Each row below holds a small network's activations on one input, seen along a few directions.
Each table varies a few parts of the input and shows all the possible inputs, shuffled.
Descriptions start from the smaller parts, as in this example, which fits no table here: one of 2 separate values, together with either a single point or one of 9 places around a ring or (one of 4 places along a line, together with one of 5 places around a ring).
Shared parts are said once, and a part with two or three values counts as separate values.

Other details of the inputs shift rows strongly along two fixed directions, in all tables alike. That doesn't count.

Table:
R1: [-1.63 -2.35  0.26 -1.94 -1.23  5.91 -0.31 -3.69 -1.87 -0.36  1.63]
R2: [ 0.40 -1.36 -0.60  1.37  0.22 -1.31  2.13  2.06  3.96  3.17  5.43]
R3: [ 1.16  4.12  0.13  0.30 -0.43 -2.10 -1.99  0.40 -3.96 -1.12 -7.84]
R4: [ 0.77  1.34 -0.77  2.22  0.83 -5.00 -0.22  2.30  2.27  1.43 -0.96]
R5: [-1.30 -2.03 -0.04  0.66 -1.38  2.82 -0.83 -1.98 -3.53 -1.58 -4.07]
R6: [ 0.08 -0.53  0.83  0.11  0.41 -1.58  1.85  4.04  3.22  1.06  6.15]
R7: [-0.75  0.17  0.58 -2.67 -0.77  6.12 -1.05 -5.29 -4.11 -3.32 -2.01]
R8: [ 0.18 -0.95  0.63 -0.11  1.03 -1.52  1.70  3.46  3.88  0.36  6.80]
R9: [ 0.51  1.56  0.11 -1.84  0.64  3.40 -1.37 -3.56 -3.25 -3.17 -3.25]
R10: [-1.22 -0.86  1.38 -4.02 -0.19  5.21 -1.34 -4.58 -2.44 -1.54  1.44]
R11: [ 1.36  2.79 -1.23  3.55  0.05 -5.70  0.77  3.49  2.27  2.27 -1.99]
R12: [-0.32 -1.07  0.35 -0.77  0.42 -0.48  0.32  0.59  3.21  2.86  5.29]
R13: [-0.56 -0.55 -1.18  0.65 -0.54  3.28 -0.44 -3.44 -2.65 -2.51 -2.96]
R14: [-0.57 -1.29  1.48 -0.93  0.32 -1.11  0.58  3.11  2.21  1.01  5.32]
R15: [-0.16 -3.05 -0.16  0.42  0.07 -0.67  1.44  2.00  3.39  3.22  4.28]
R16: [-1.08 -2.59 -0.49  0.70 -0.82  3.13 -0.67 -2.75 -3.09 -2.45 -3.27]
R17: [-0.41 -0.53  1.38 -4.34  0.53  4.39 -1.30 -3.43 -1.48 -0.56  2.94]
R18: [-1.34 -1.69  1.28 -1.17 -0.85  2.46  0.36  0.99 -1.19 -1.05  2.22]
R19: [ 0.89  1.36  0.49 -1.95  1.66 -0.70  0.52 -0.36  3.85  1.31  5.67]
R20: [-1.78 -3.11  1.03 -2.02 -0.17  4.59 -0.37 -1.66 -2.25 -3.56  2.09]
R21: [-0.52 -0.91  1.01 -4.37  1.19  5.48 -1.44 -4.66 -1.99 -2.13  2.28]
R22: [ 0.67  1.10 -1.52  4.81 -1.15 -5.35  0.64  4.52 -0.79  1.50 -7.87]
R23: [ 1.40  4.56 -0.81  3.14 -0.35 -5.70 -0.35  2.41 -0.60  0.07 -6.85]
R24: [ 2.57  4.72 -0.02  0.86  1.23 -5.63 -0.15  3.37  1.94  1.77 -1.30]
R25: [-0.96 -0.64  0.94 -3.56  0.62  4.51 -1.26 -4.59 -1.93 -2.35  1.18]
R26: [ 0.62  0.61 -0.01 -1.05  1.31 -0.98  0.86 -0.06  4.21  1.70  5.89]
R27: [ 0.46  0.24 -2.08  4.77 -1.48 -2.25  0.77  1.89 -2.98 -1.00 -9.09]
R28: [ 0.60  2.59  0.26  0.86  0.23 -4.86 -0.59  2.31  1.32  1.70 -1.66]
R29: [ 0.22 -0.87 -1.79  3.70 -0.92 -1.98 -0.40  0.83 -2.99 -1.91 -8.82]
R30: [-0.10 -0.45  0.61 -2.11  1.40 -0.28  0.18 -0.67  3.45  1.49  6.06]
R31: [ 0.68 -0.28 -2.44  4.60 -1.01 -2.23  0.51  1.29 -2.43 -1.75 -8.48]
R32: [ 0.54 -1.74 -0.77  1.31  0.63 -1.30  1.88  1.44  4.22  2.26  5.43]
R33: [-0.17 -1.56  0.10  0.58 -0.15 -1.01  1.40  2.10  3.27  3.55  4.70]
R34: [-1.16 -0.06  1.00 -3.16 -1.18  5.79 -1.60 -4.83 -4.53 -2.59 -2.28]
R35: [ 0.94  3.31  0.07  1.38 -0.15 -5.34 -0.24  2.96  1.40  2.23 -2.12]
Description of these inputs: one of 5 places around a ring, together with either a single point or one of 6 places along a line.
Question: The inputs of R8 and R20 match in every part but the place on the ring of 5. If R32 is changed in the same way as R8 into R20, which row does it become?
Answer: R16
Question: Change only the place on the ring of 5 in R19. List by row number the other rows that result.
Answer: R7, R10, R25, R34
Question: List by row number the other rows that have the place on the ring of 5 in common with R24.
Answer: R2, R6, R7, R11, R23, R27

Table:
R36: [-0.36  0.05 -1.11  1.83 -0.76  0.23 -0.12 -0.43 -1.42 -0.58 -3.84]
R37: [ 0.89  1.34 -0.02 -1.23  0.91 -0.79  0.04 -0.23  1.54  1.02  1.42]
R38: [ 0.25  1.89  0.18 -0.31  0.18 -1.02 -1.60 -1.74 -1.57 -1.28 -4.16]
R39: [-0.27  0.78  0.12  0.78 -0.97 -0.22 -0.66 -0.35 -2.26  0.41 -4.26]
R40: [ 0.02 -0.13  0.23  0.59 -0.11 -0.82  0.98  1.33  1.51  0.29  2.47]
R41: [ 0.64  0.58 -0.58  0.73  0.10 -1.23  0.81  0.48  1.86  1.35  1.91]
R42: [-1.01 -2.62  0.35 -3.96 -0.35  8.57 -0.10 -6.02 -2.25 -2.07  3.41]
R43: [-0.11 -0.44  0.70 -0.60 -0.60 -0.63 -0.04  1.82  0.69  1.59  1.71]
R44: [-0.01  1.07  0.94 -0.98  1.11 -2.05 -0.86  0.86  1.15  0.12  1.99]
R45: [-0.40 -1.80 -0.61  1.75 -0.59 -0.32  0.19  0.54 -1.86 -1.66 -3.80]
R46: [ 0.20 -1.97 -0.84  1.36  0.55 -0.78  0.62  0.82  2.12  1.70  2.17]
R47: [ 0.41  1.14  0.58 -1.01  1.02 -0.78 -0.04  1.15  1.00  0.35  1.98]
R48: [ 0.51  0.59  0.58 -0.51  0.44 -0.22  0.49  1.14  1.08  0.28  2.77]
R49: [-0.75 -0.49 -0.50  1.56 -0.92  0.07  0.28  0.62 -1.60 -1.52 -3.78]
Question: Describe the family of inputs behind these rows.
Answer: one of 2 separate values, together with either a single point or one of 6 places along a line
Question: Change only the choice among 2 separate values in R43. List by row number the other rows that result.
Answer: R39
Question: Change only the place on the line of 6 in R44. List by row number the other rows that result.
Answer: R40, R45, R47, R48, R49

Table:
R50: [-0.19 -2.80 -0.48  0.42 -2.70  3.89  1.59 -1.48 -2.50 -1.17 -3.03]
R51: [ 2.74  3.78 -1.43  1.65  1.04 -8.32 -0.94  3.66  2.98  3.97 -2.00]
R52: [ 1.89  2.60  1.09 -2.71  1.09  0.85  0.57  1.24  1.34  1.44  4.30]
R53: [-2.25  0.17  0.79 -0.11 -1.41 -0.51 -1.66  1.00 -2.95  0.08 -6.04]
R54: [ 0.71  1.12  2.06 -2.65 -0.41  1.77  1.23  2.44  0.67  1.26  5.61]
R55: [ 0.15  1.06  0.57 -0.60  0.66 -1.81 -1.96 -2.50 -1.84 -2.59 -5.32]
R56: [ 0.73  1.61 -0.23  0.32  0.14  0.45 -0.11 -1.73  0.40  2.18  0.85]
R57: [ 0.60 -3.82 -0.71 -0.89 -0.27  3.41  1.79 -1.62  0.83  0.78  1.46]
R58: [-0.17  3.04  0.27 -1.42 -0.66 -0.77 -1.05 -2.71 -2.82 -0.07 -5.43]
R59: [ 0.38 -2.49 -0.64  0.68  0.52  0.35  1.00  0.15  0.78  2.10  0.74]
R60: [-0.84 -2.05 -0.46  1.80 -0.08 -1.78  1.92  2.51  2.39  0.81  3.98]
R61: [ 1.02 -0.60 -1.80  0.29  1.40 -0.27  1.31 -0.10  3.70  0.12  2.87]
R62: [-0.90 -0.81 -0.26  2.50 -1.77  0.69 -0.87  0.49 -3.66  0.29 -4.79]
R63: [-2.11 -2.09  0.80 -0.03 -1.49  2.62 -2.03 -1.12 -2.82 -3.14 -1.84]
R64: [ 0.59 -0.95  2.13 -2.05 -0.10  0.91  1.37  3.92  0.86  1.46  4.94]
R65: [-0.13 -1.44  0.04  0.26  0.90 -2.21 -1.57  0.92  1.12 -0.21  0.35]
R66: [-1.43  0.81 -0.83  2.42 -1.15  0.51  0.62 -0.42 -2.21 -2.44 -3.02]
R67: [ 1.12  4.18  1.12  0.49  1.33 -7.47 -0.09  1.77  3.51  1.35 -0.21]
R68: [ 1.03 -0.76 -0.47  2.85  1.74 -5.56 -0.10  3.33  3.02  1.87  1.31]
R69: [-0.61  2.80  0.30  2.29 -1.73 -2.64 -1.81  0.72 -2.62 -2.69 -5.78]
R70: [-0.02  1.55  1.60 -1.61  0.56 -0.46  1.00  3.38  1.13 -1.18  5.59]
R71: [-1.10 -0.60 -0.69 -0.94  0.83  4.55  0.73 -3.86  0.55 -1.40  3.68]
R72: [ 0.64 -1.20 -1.42 -0.59 -0.39  4.93  0.23 -3.89 -1.42 -1.13 -2.86]
R73: [-1.07  2.32  2.00  0.38 -0.42 -4.02 -0.43  1.70  1.48 -0.12 -0.62]
R74: [-0.52  0.85  0.69 -1.02 -1.30 -0.17 -0.19  0.82  1.67  2.93  4.16]
R75: [-0.49 -0.52  1.03  0.19  1.56 -4.72 -1.33  1.80  1.80  0.19 -1.56]
R76: [ 0.31 -1.95  0.99 -2.51  0.34  4.48 -0.35 -0.69 -4.15 -2.17 -1.88]
R77: [ 1.26 -0.73  0.86 -4.10  1.20  4.87 -0.20 -1.86 -0.94 -0.45  3.69]
R78: [ 0.08  0.78  1.04 -3.74  1.36  4.47  0.00 -1.79 -0.68 -2.93  4.93]
R79: [-0.71 -3.14 -0.22 -2.44  0.21  2.78 -1.27 -1.57 -0.29  1.40  2.51]
R80: [-1.35  3.27  0.77  0.36 -1.95 -2.20 -1.07  0.48 -3.10  0.12 -7.01]
R81: [ 1.13  1.83 -0.11 -1.34  1.30 -5.04 -0.37  0.95  2.69  3.57  0.36]
R82: [-0.17 -0.01 -0.38 -0.85  0.05  4.39  0.78 -3.27  0.56  1.17  2.42]
R83: [-0.37 -1.95 -0.04  1.38 -1.22  0.41  1.52  1.31  0.49  2.14  1.21]
R84: [ 1.23  4.62 -0.94  1.41 -1.05 -3.31 -1.68 -0.31 -2.69  0.15 -7.51]
R85: [ 0.21  0.18 -1.63  1.64  0.93  0.60 -0.32 -1.92 -1.36 -2.24 -3.42]
R86: [ 0.98  0.78 -1.11  1.12  0.13  0.61 -1.36 -2.34 -2.73  0.11 -4.90]
R87: [-0.95  1.19  0.04  2.79 -1.35 -0.16 -0.69 -0.61 -3.01 -2.38 -3.80]
R88: [ 1.05  0.82 -0.88 -0.34  0.24  1.56  1.66 -0.61  3.58  2.26  2.93]
R89: [-0.84 -3.87 -0.79 -0.01  0.85  2.19  0.91 -1.32  0.43 -0.96  2.59]
R90: [-0.35 -1.16  1.78 -1.55  0.75 -0.11  1.15  4.12  1.01 -1.24  5.54]
R91: [ 0.77 -0.26  0.66 -2.95  2.00  2.86 -0.40 -0.99 -0.25 -2.63  3.56]
R92: [ 1.11  1.85 -0.76  1.22  0.23 -2.71 -2.41 -1.22 -2.12 -2.49 -6.10]
R93: [ 0.29 -1.99 -0.57  0.68  0.65 -0.51 -0.37  0.36  0.21  2.51  0.38]
R94: [-0.38 -0.27 -1.04  0.66 -0.59 -0.18  2.42  1.14  3.03 -0.07  4.19]
R95: [ 0.32  2.08 -0.44  1.87  0.03 -0.04 -1.01 -2.55 -2.34 -2.34 -3.97]
R96: [-1.90 -1.69  0.20 -0.74 -2.05  3.37 -1.81 -0.97 -3.48 -0.47 -2.45]
R97: [-0.79 -1.53  0.25  2.49 -0.32 -1.54  0.05  1.92  0.31  0.10  1.28]
R98: [-1.29 -0.05  0.16  0.67 -2.11  3.78 -0.53 -2.45 -3.63 -0.11 -1.97]
R99: [ 2.25  5.26 -0.30  2.65  0.95 -9.12 -0.60  3.66  3.53  1.61 -1.32]
R100: [ 1.84  1.03 -1.15  1.42  1.33 -2.66  0.77  1.23  3.36  3.43  1.14]
R101: [-0.44 -2.15  0.99 -1.95  1.06  3.77 -0.61 -0.71 -3.81 -4.73 -1.19]
R102: [-3.21 -3.50  2.57 -2.84 -0.29  3.52 -0.96 -1.57  0.55 -1.29  3.77]
R103: [ 0.63 -2.64 -1.39  0.68  0.84 -1.32  2.07  1.32  3.27  0.32  2.95]
R104: [ 0.25  0.73 -1.52  0.08  0.92  0.53  1.70 -0.45  3.72  0.01  3.66]
R105: [-0.59  0.11 -0.09  0.97 -1.25  1.43  1.43  0.02  0.39  1.79  1.41]
R106: [ 0.35  0.92 -0.04  0.23  1.42 -7.36 -0.56  4.38  3.09  4.27 -1.27]
R107: [-0.95 -3.51 -0.90  0.07 -1.26  2.45  2.27 -0.25  0.62 -1.56  2.83]
R108: [ 0.78  0.51 -0.84  1.78  0.66 -0.34 -1.47 -2.26 -2.31 -2.20 -4.35]
R109: [-0.32 -1.32 -0.28 -0.72 -1.92  4.33  2.06 -1.60  0.66  0.60  2.44]
Question: The inputs of R73 and R80 match in every part but one. If R97 is changed in the same way as R73 into R80, which row does it become?
Answer: R62
Question: The inputs of R104 and R88 match in every part but one. If R66 is changed in the same way as R104 into R88, which row does it become?
Answer: R105
Question: Describe the family of inputs behind these rows.
Answer: one of 2 separate values, together with one of 5 places around a ring, together with either a single point or one of 5 places along a line
Question: Change only the place on the line of 5 in R89. List by row number the other rows that result.
Answer: R65, R68, R75, R103
Question: List by row number the other rows that have the choice among 2 separate values and the place on the ring of 5 in common with R64.
Answer: R50, R53, R62, R83, R96
Question: Start at R91 and move only the place on the ring of 5, one step at a time. The first step leads to R101. Which rows follow, in order?
Answer: R90, R70, R78
Question: Change only the place on the ring of 5 in R99. List by row number the other rows that result.
Answer: R63, R65, R69, R92
